X =
110,116,108,99,139,130
112,125,121,141,110,150
137,120,130,139,147,134
129,110,129,119,109,130
131,123,146,99,140,150
132,135,121,120,151,138
152,120,151,126,127,125
130,120,132,144,140,115
126,139,109,149,121,144
Rows and columns are counted from 1.
row 1 col 1 => 110
row 4 col 2 => 110
row 4 col 5 => 109
row 9 col 6 => 144
row 7 col 2 => 120
row 3 col 4 => 139
row 4 col 6 => 130
row 6 col 2 => 135
row 8 col 2 => 120
row 9 col 1 => 126
row 8 col 3 => 132
row 3 col 1 => 137
row 2 col 6 => 150
row 9 col 4 => 149
row 1 col 3 => 108
row 3 col 2 => 120
row 1 col 4 => 99

B =
[[127 137 120 137 123]
 [146 112 157 110 132]
 [129 142 123 146 128]
 [127 132 131 133 133]]
Indices start at 1.
(1, 1): 127
(1, 2): 137
(1, 3): 120
(3, 1): 129
(2, 3): 157
(1, 4): 137

W =
[[127 132 121 137 123 125 138 128 126 106 153 137 118 129 125 117]
 [124 132 115 137 123 116 126 137 120 147 132 145 118 130 137 117]
 [127 132 115 137 123 111 126 128 115 128 130 134 118 130 133 117]
 [127 132 115 137 123 103 126 121 115 128 130 134 118 130 130 109]
 [113 148 115 137 126 116 126 128 115 128 130 117 118 126 133 119]
 [127 132 115 137 116 117 126 128 115 131 139 134 118 130 133 117]
 [127 119 114 137 123 124 136 121 131 128 127 133 141 130 133 117]]
Rows and columns are counted from 1.
(1, 1) => 127
(3, 14) => 130
(5, 3) => 115
(4, 8) => 121
(7, 8) => 121
(1, 5) => 123
(1, 9) => 126
(1, 14) => 129
(6, 15) => 133
(5, 16) => 119
(4, 10) => 128
(7, 2) => 119
(5, 8) => 128
(2, 16) => 117
(3, 5) => 123
(7, 4) => 137
(5, 2) => 148
(6, 6) => 117
(3, 12) => 134
(3, 7) => 126
(1, 10) => 106
(5, 12) => 117
(2, 3) => 115
(5, 6) => 116
(4, 13) => 118
(6, 8) => 128
(6, 14) => 130
(4, 12) => 134
(4, 5) => 123
(1, 2) => 132
(7, 3) => 114
(6, 7) => 126
(5, 11) => 130
(2, 9) => 120
(5, 13) => 118
(7, 11) => 127

M =
[[152 141 112 127 130 141 130 145 133 133]
 [140 136 139 137 118 146 113 146 126 131]
 [114 128 152 129 130 128 121 130 122 125]
 [131 129 134 133 123 135 122 133 126 129]
 [119 136 147 126 140 132 129 136 121 130]]
Rows and columns are counted from 1.
row 1 col 1 => 152
row 5 col 10 => 130
row 4 col 4 => 133
row 5 col 5 => 140
row 2 col 1 => 140
row 2 col 8 => 146
row 3 col 1 => 114
row 2 col 3 => 139
row 2 col 2 => 136
row 5 col 7 => 129
row 3 col 6 => 128
row 5 col 4 => 126
row 2 col 10 => 131
row 5 col 3 => 147
row 3 col 9 => 122
row 3 col 5 => 130
row 3 col 10 => 125
row 3 col 2 => 128
row 4 col 3 => 134

m =
[[143 114 118 139 142 151]
 [131 116 108 135 148 148]]
Indices start at 1.
(1, 1) -> 143
(1, 2) -> 114
(2, 4) -> 135
(1, 4) -> 139
(1, 3) -> 118

A =
array([[119, 110, 111, 139, 122, 152, 128, 124, 134, 125, 117, 121, 129],
       [110, 117, 124, 139, 135, 135, 127, 141, 136, 123, 117, 137, 129],
       [119, 148, 120, 124, 139, 129, 125, 147, 123, 131, 117, 127, 129],
       [110, 136, 118, 137, 138, 138, 125, 147, 133, 125, 117, 133, 129],
       [136, 113, 109, 135, 119, 150, 128, 118, 126, 130, 117, 111, 129],
       [111, 113, 112, 140, 131, 149, 127, 139, 136, 124, 117, 131, 129],
       [142, 124, 119, 123, 119, 134, 129, 116, 122, 132, 117, 111, 129],
       [135, 149, 120, 121, 136, 127, 126, 141, 120, 133, 117, 115, 129],
       [137, 114, 109, 133, 119, 149, 129, 118, 125, 131, 117, 110, 129],
       [139, 148, 120, 120, 133, 128, 126, 129, 119, 134, 117, 111, 129],
       [109, 123, 107, 140, 137, 151, 125, 147, 134, 124, 117, 129, 129],
       [113, 143, 126, 127, 139, 127, 126, 147, 130, 126, 117, 135, 129],
       [143, 132, 119, 123, 120, 133, 129, 117, 121, 133, 117, 110, 129],
       [116, 110, 122, 139, 123, 145, 128, 124, 136, 123, 117, 133, 129],
       [111, 114, 112, 140, 132, 149, 126, 140, 135, 123, 117, 131, 129]])
Rows and columns are counted from 1.
(1, 1) => 119
(3, 8) => 147
(6, 2) => 113
(14, 7) => 128
(5, 12) => 111
(13, 6) => 133
(8, 4) => 121
(15, 3) => 112
(2, 6) => 135
(2, 9) => 136
(1, 7) => 128
(6, 6) => 149
(6, 13) => 129
(2, 3) => 124
(9, 12) => 110
(15, 6) => 149
(12, 8) => 147
(14, 13) => 129
(10, 8) => 129
(12, 6) => 127
(1, 6) => 152
(4, 12) => 133
(9, 5) => 119
(2, 8) => 141
(3, 7) => 125
(6, 11) => 117
(11, 10) => 124
(3, 4) => 124
(1, 3) => 111
(14, 8) => 124
(13, 2) => 132
(12, 10) => 126
(2, 13) => 129
(3, 1) => 119
(2, 7) => 127
(6, 8) => 139
(12, 3) => 126
(2, 12) => 137
(7, 3) => 119

x = ((139, 118, 120, 145, 117), (135, 102, 129, 129, 139), (136, 140, 122, 128, 129))
Indices start at 1.
(1, 1)	139
(1, 3)	120
(1, 4)	145
(1, 5)	117
(1, 2)	118
